A small network was shown many inputs. Here are its activations along a few directions, one row for each input.
In each table, some parts of the input vary, and every possible input appears once, in random order.
Descriptions start from the smaller parts, as in this example, which fits no table here: one of 2 separate values, together with either a single point or one of 11 places along a line or (one of 5 places around a ring, together with one of 6 places along a line).
Shared parts are said once, and a part with two or three values counts as separate values.

A family of inputs:
r1: [-45   6   8 -14 -37 -36  -1  -3  34   0  17   5 -26]
r2: [ -8 -46   4  56  -3  45 -34  51 -35  -8  -4   6  22]
r3: [-39  13 -12 -39 -15   7   3 -18   0  -2 -22 -10 -48]
r4: [ 73 -39 -49  12 -10  11  -3  49  -9  -9 -13  -3  13]
r5: [-28  16  -3 -44 -35 -11  -5 -11  -2  -1  -1   2 -46]
r6: [ 68  22   2 -30   2   0  21 -14  -1   5  -6 -17   4]
r7: [ 55  32 -18 -22  29  13  27  -3  21 -10 -37 -13  11]
r8: [-37 -24 -62 -16 -43  38 -51  32  -9 -20   2 -12 -15]
r9: [-19 -23  38  34  38  13   2  -9  -6  20 -19  11  -3]
r10: [ -1   6  34  22  22   2 -12 -15 -28  18   6  19   2]
r11: [-36   4  44  60  20 -19   3   6   2  12  19   9  31]
r12: [ 41  14   8   1  14 -29  33   8  31  -6  25 -15  25]
r13: [-30   3  32  31  26 -11  -6 -23 -21  12  12  10  29]
r14: [ 50   9  -8 -19  16 -10  29 -20  12  -3  13   0  20]
r15: [-44   6 -17 -32 -26 -15  -5 -31  13  -9  10   7 -19]
Changing only one part turns r1 into r12. The same change can be made to r3. Which row results?
> r7
What is each input in this table made of?
> one of 3 separate values, together with either a single point or one of 4 places along a line
Which other rows agree with r9 in the choice among 3 separate values? List them by row number.
> r2, r10, r11, r13

A family of inputs:
r16: [ 18 -20  18  59  29   3  13  11 -15   8   4   5  37]
r17: [ -3 -42 -38  -5 -22  38 -14  19 -16  -2   2 -14 -18]
r18: [-22 -27 -25   5 -33  25 -19  22 -22 -14  13  -9  -5]
r19: [-49  -3  -4 -17 -34 -11  -5   7  18   0   4  -2 -24]
r20: [-66 -25   7  31 -16  25 -33   3 -23   6  -8  16 -15]
r21: [ 64 -15  -1  10  30   5  14  15  -9   5 -15  -6  19]
r22: [-12 -16 -35 -43 -18  20 -11   3   2   5  -9 -13 -22]
r23: [-66  19  13 -27 -21 -14 -20 -33  18   3  -6  13 -41]
r24: [-73   2   7  -2 -17  13 -31 -18  -9   7  -8  13 -23]
r25: [-49 -33  -9  22 -30  22 -15  22  -3  -3  13  -2  -5]
r26: [-60  18  13  -6 -22   3 -24 -14  14   9   4  15 -37]
r27: [-50  -8  -8   9 -29  10 -14  15   4   1  12  12 -14]
r28: [ 64 -22  -5  34  36  28  11  14 -18   3 -14 -12  25]
r29: [  0   6  37  26  38  -6  -3 -14 -12   9  -7  11  23]
r30: [  4 -22 -38 -26 -28  23 -11  18  -2   1   5  -6 -24]
r31: [ 68  10  -1  -7  30  -8  26   5   6  -1 -22 -15   8]
r32: [-26  -4 -21 -11 -47  13 -20  22  -3 -10   0  -5 -11]
r33: [  9  -4  35  47  25  -5   1 -11 -17  17   1  29  16]
r34: [  2  -2 -35 -48 -23   1  -9   7  18   7  -5  -8 -32]
r35: [-50  11  -4 -30 -31  -8   7 -15  33  -6  10 -10 -32]
r36: [-54 -10 -11 -14 -23   2 -20   5  11   2   9   4  -7]
r37: [ 26  20  19  -4  24 -36  35 -21  25  -2  10  -1  16]
r38: [ 17   7  21  19  22 -35  23  -2   3   3  -2   5  19]
r39: [ 70  21   1 -26  40  -9  43 -17  17  -5  -9 -23   4]
r40: [  8 -13  28  66  36  18 -10  -7 -25  18  -1  22  26]
r41: [ 54   7   3  20  18  -4  10  14 -13  -8   7   0  30]
r42: [-23  18 -17 -51 -32 -16  -3 -10  17 -17  -1 -12 -30]
r43: [-24   7 -30 -34 -35  13 -16   2  -3 -10  12  -5 -10]
r44: [ 20  -9  17  37  21 -13   3  19   3   6   3   9  31]
r45: [ 16  -7  14  13  25 -25  11  -1  -1   4   8   7  38]
r46: [  1   9 -35 -65 -17   1   9 -12  27  -1  -1 -15 -40]
r47: [ 54  47   6 -22  19 -22  30 -15  15 -22   2 -11  13]
r48: [  4   8  38  27  24 -28   9 -23  -8  15 -10  18   7]
r49: [-22  15 -21 -33 -42  -3  -9   8  10  -9  -1 -11 -23]
r50: [ 49  15   0  -1  26  -9  14   0 -13  -9   9  -4  35]
r51: [ 50  18  10  -5   8 -29  24   3  -5 -15  -3  -6  24]
r52: [ 46  -8   0  34  18  10  -6  21 -23 -10  -3  -3  43]
r53: [ 10  39  45   6  38 -20  13 -36  17  -1   0   9  -1]
r54: [ 64  -2  -5 -10  41   7  26  -4 -10   7  -4 -13  25]
r55: [-68  -2  11  22 -28  23 -28  -6  -8   8   0  18 -26]
Changing only one part turns r32 into r41. The same change can be made to r24. Which row results?
> r29
Changing only one part turns r30 into r21. The same change can be made to r27. Which row results?
> r44
What is each input in this table made of?
> one of 2 separate values, together with one of 4 places along a line, together with one of 5 places along a line
Which other rows does r26 become when the place on the line of 4 takes its other values? List them by row number.
> r19, r34, r49
Which other rows does r55 become when the choice among 2 separate values takes its other values? List them by row number.
> r33
Start at r22 and move only the place on the line of 4, one step at a time. The first step leads to r43. Which rows follow, in order?
> r36, r24

A family of inputs:
r56: [ 53   3   0  -1  13 -18  20  -2  -2 -17  13  -8  32]
r57: [-30  -5 -16 -36 -20  29 -16 -22  10   3   0  -5 -24]
r58: [ 12   6  13  16  23 -18   2  -1 -11  -8  19   4  30]
r59: [-34  17  -2 -21 -15  10  -9 -15  -3   1  -8   1 -41]
r60: [ 54  -2  -1   3  23 -15  26   4  12  -3 -11 -18  22]
r61: [ 41   6   6  17  30   7  10 -19  -8   5  -3  -9   8]
r62: [-5 -8 19 33 23 -1 13  5 -1 10 -6 18 16]
r63: [ 79  11  -4 -16   5 -16  26   6  10 -27   6  -4  29]
r64: [23 -6 26 29 24  1  7  2 19 -3  4  3 10]
r65: [-42   9 -17 -34 -37   6  -4   7   6   3  23  -3   0]
r66: [-37  27   2 -34  -7 -16 -17 -38  21  -1 -11   8 -46]
r67: [-41  24  -4 -19 -36 -12   0   2   0  -1  19   5 -17]
r68: [ 79   8   4 -25  23   2  27  -3  -2  -7 -22  -9  13]
r69: [-29 -23 -24   1 -30  15  -4  11   2   1  -2  -9 -26]
r70: [-14 -34 -34  -3 -25  47 -41  16 -14   1  -8   1 -21]
r71: [  0  -5  33  17  34   8  -7  -8 -19  19 -10  10  13]
r72: [ 30  17  -1  23  10 -15  17  -2  -6   2  17  -9  30]
r73: [-47  40  10 -35 -27 -27  -4 -11  15  -4  17  13 -19]
r74: [-41 -11 -29 -29 -23   7   1  -5  23  14   3  -9 -17]
r75: [-29  -9 -28  -8 -17  28 -15   6 -19   1 -14  -3 -29]
r76: [-38   4  -7 -13 -26  -9   4 -10  21   7  -1  -6 -37]
r77: [ -8 -10  37  41   0  -8 -12   5 -13   1  11  28  28]
r78: [-23 -21 -38   4 -46  17 -34  39 -10   0  15  -2   1]
r79: [ 26   2  25  17  36  13  -4 -11  -1  -4  -4   9   8]
r80: [-20 -26  28  47  23 -14  -3   0 -15  12 -18   5  21]
r81: [-11  -3  31  37  26   9 -19   0 -25  17 -20  19  11]
r82: [ 52  10   4  -5  35   0  14  -7 -10 -21 -18 -21  14]
r83: [-19 -39 -31   4 -34  34 -26  33   1   5   0  -5 -16]
r84: [ 32   2   9  22  28  -6  20   3   7  -5   2 -13   9]
r85: [-44  19  13 -35 -18 -21   2 -19  30   5  -1   8 -38]
r86: [-33 -15 -26 -13 -33   2 -11  14 -18 -22  19  -2  -9]
r87: [ 69   9  -9 -14  19 -17  39  16   7   4 -20 -15  15]
r88: [ -4   1  10  31  19 -22   0   3 -10  11  10  16  32]
Changing only one part turns r82 into r60. The same change can be made to r57. Which row results?
> r74
What is each input in this table made of?
> one of 3 separate values, together with either one of 5 places along a line or one of 6 places along a line
Start at r87 and move only the place on the line of 6, one step at a time. The first step leads to r60. Which rows follow, in order?
> r84, r64, r62, r80
Which other rows does r77 become when the choice among 3 separate values takes its other values? List them by row number.
> r80, r81
Which other rows does r76 become when the place on the line of 5 takes its other values? List them by row number.
> r69, r74, r83, r85

A family of inputs:
r89: [-29   5 -41 -50 -49   1  -7   8   4 -13   5  -9 -22]
r90: [-57   3 -18 -34 -29  -8  -7  -8  15   6   0   5 -35]
r91: [ 34   9   3   1  -1 -13   8  24  10  -6   3  -9  15]
r92: [ 60  -9  13  22  38 -11  15  -5   0   5 -22   1  19]
r93: [ 48   8   9   6  48 -20  32 -11  -1   7 -17  -1  16]
r94: [-40 -36   5  48 -10  46 -34  10 -22  10   5  14  -4]
r95: [ 55  17   6  -8  44 -18  29 -24   5  -9   5 -13  28]
r96: [ 26   6  43  51  54 -15   9 -12 -13   5 -19  10  29]
r97: [ -7  13  -9 -17  -8  11  10 -17  12   6  -6   1 -35]
r98: [-10  20 -18 -38  -9  11  -9 -21  -3  -1  -2  -7 -21]
r99: [-54  15 -24 -51 -37   5  -6 -19  15 -11  15 -10 -27]
r100: [-45  -8 -30 -28 -40  11 -14  18  22   2  -1  -8 -31]
r101: [ 18  16  16 -12   8 -32  16   2   3   5   3   4  11]
r102: [ 29 -40  22  69  42  18  -6   9 -26   8  -2  10  51]
r103: [ -9   9  48  31  17 -24   5   0 -10   7  10  11  27]
r104: [-83  -2  20   7 -25   3 -33  -5   0  -1   0  20 -24]
r105: [ 26  28   1 -17   5 -19  25 -12   6  -8  23  -2  19]
r106: [ -2 -25  22  58   8   4 -22  23 -32   5  11  15  42]
r107: [-85 -38  -8  36 -34  30 -50  16 -18   6  11  19  -7]
r108: [-33   0  32  14   5  12 -24  -9 -13  15 -12  19 -13]
r109: [ 76   1  -5  -5  24  -6  35   2  -4 -18  -2 -11  29]
r110: [-12  -9  -7 -19  -6  16  -8  -5   3  14 -10 -10 -28]
r111: [ 49  16 -13 -15 -15 -21  17  16  -1 -23  13  -4  21]
r112: [ 62  -5   0  15  41  -2  28  10  12  -5  -7 -15  20]
r113: [ -3  -2 -20 -19 -12  23 -10  12   7   8 -14 -12 -25]
r114: [-51  -9 -23 -21 -37  -1 -19  -1  16   3  -3   2 -38]
r115: [ 28   1   7  11   2 -16  16   4  13  -1  10   1   5]
r116: [ 10  12 -29 -35 -24  13   4  -4  -1 -15   3 -21 -21]
What is each input in this table made of?
> one of 4 places along a line, together with either one of 2 separate values or one of 5 places around a ring
Changing only the place on the line of 4 turns r105 into r95. The same change can be made to r106. Which row results?
> r102
Which other rows agree with r100 in the place on the line of 4? List them by row number.
> r89, r90, r99, r104, r107, r114
Which other rows does r108 become when the choice among 2 separate values takes its other values? List them by row number.
> r94
